Each row has a name. After each piece below comes the name of the row it's from, unless a question asks for something else. Each question is about the rows just above it. Places in a row count from 0.

[.33 -.02 -.49 .25 -.03 -.60 .36 -.29 -.37 -.79 -.37 -.64 -.04 -.36 .53 .35 -.14 -.13 -.43 .24 .12 .40 -.39 .33 -.29 .18 -.36 -.49 .24 -.39 -.25 .55 -.02 -.08 .27 -.31 -.26 .09 -.11 .07 -.37 -.39 -.02 .47 -.45 -.46 .18 .15 .15 .12 -.66 .04 -.67] : J_341
[.12 -.05 -.47 .33 -.06 -.54 .29 -.36 -.45 -.72 -.25 -.46 -.12 -.38 .63 .11 -.19 .02 -.39 .11 -.05 .29 -.27 .18 -.15 .18 -.30 -.56 .16 -.34 -.34 .73 .03 -.19 .27 -.40 -.35 -.02 -.03 .09 -.23 -.37 -.04 .43 -.42 -.37 .36 .04 .03 .04 -.71 .15 -.66] : J_624
[.12 -.03 -.47 .36 -.09 -.52 .21 -.37 -.44 -.72 -.13 -.43 -.09 -.38 .64 .09 -.18 .03 -.31 .07 -.07 .25 -.24 .22 -.09 .20 -.29 -.56 .19 -.29 -.36 .68 .02 -.20 .21 -.35 -.30 .02 .00 .13 -.12 -.37 -.15 .43 -.37 -.42 .43 .01 -.09 .01 -.68 .12 -.65] : J_794
[-.03 .02 -.54 .30 -.49 -.65 .39 -.51 -.40 -.71 -.45 -.85 -.01 -.63 .44 .37 .18 .37 -.36 .02 .10 .33 .02 -.27 .22 .10 -.49 -.58 -.29 -.54 -.16 .64 -.33 .48 .12 -.25 -.32 -.10 -.10 -.17 .14 -.47 -.03 .49 -.47 -.22 .32 .21 -.17 .05 -.63 .13 -.37] : J_678
[-.02 .02 -.50 .39 -.36 -.55 .19 -.48 -.42 -.71 -.12 -.57 -.01 -.53 .58 .16 .02 .26 -.23 .24 .12 .40 -.38 -.05 .19 .18 -.37 -.59 -.05 -.35 -.31 .64 -.17 .14 .08 -.24 -.27 -.01 .00 .02 .19 -.41 -.23 .45 -.35 -.35 .51 .06 -.31 -.03 -.63 .10 -.47] : J_558
Where do [.12 -.03 -.47 .36 -.09 -.52 .21 -.37 -.44 -.72 -.13 -.43 -.09 -.38 .64 .09 -.18 .03 -.31 .07 -.07 .25 -.24 .22 -.09 .20 -.29 -.56 .19 -.29 -.36 .68 .02 -.20 .21 -.35 -.30 .02 .00 .13 -.12 -.37 -.15 .43 -.37 -.42 .43 .01 -.09 .01 -.68 .12 -.65] appear?  J_794
After [.24 .12 .40 -.39], its row goes on with  [.33 -.29 .18 -.36 -.49 .24 -.39 -.25 .55 -.02 -.08 .27 -.31 -.26 .09 -.11 .07 -.37 -.39 -.02 .47 -.45 -.46 .18 .15 .15 .12 -.66 .04 -.67]

[.57 .48 .48 -.40]  J_404
[.37 .34 -.74 -.48]  J_374
[.57 .48 .75 .36]  J_337
[-.66 .13 -.55 -.66]  J_185
[.44 .27 -.73 -.48]  J_917
[.44 -.19 -.73 -.48]  J_252
[.27 .23 .24 -.18]  J_572
[.54 .36 -.55 -.54]  J_411
[.24 .12 -.70 -.30]  J_413
[-.64 -.53 -.46 .46]  J_828
Go on from [.54 .36 -.55] to the end of its row.  [-.54]
Go on from [.24 .12] to the end of its row.  [-.70 -.30]
Number of entries in [.57 .48 .75 .36]:  4
How many entries does [-.66 .13 -.55 -.66] have?  4
[.12] is at row and place  J_413, 1
Repeated in J_185:  [-.66]

[.03 -.59 .14 .42 .38 -.41 -.32 -.48 -.73 .10 .30 -.01 .06 .13 .67 -.05 -.41 .01 .02] : J_957
[-.07 .64 -.17 -.44 -.35 .50 -.03 .54 .84 -.12 -.31 .02 -.09 -.15 -.73 .05 .46 .03 -.07] : J_164
[.03 -.59 .14 .42 .38 -.41 .04 -.48 -.73 .10 .30 -.01 .06 .13 .67 -.12 -.41 .01 .02] : J_905
[.04 -.07 -.05 .41 .38 -.41 .04 .04 -.14 -.08 -.37 -.05 .23 -.34 -.01 .03 -.18 .09 -.05] : J_508
Go on from [.42 .38 -.41 .04] to the end of its row.  [-.48 -.73 .10 .30 -.01 .06 .13 .67 -.12 -.41 .01 .02]
Where in the named rows is [-.31]?  J_164, 10
Count the entries of [.03 -.59 .14 .42 .38 -.41 -.32 -.48 -.73 .10 .30 -.01 .06 .13 .67 -.05 -.41 .01 .02]:  19

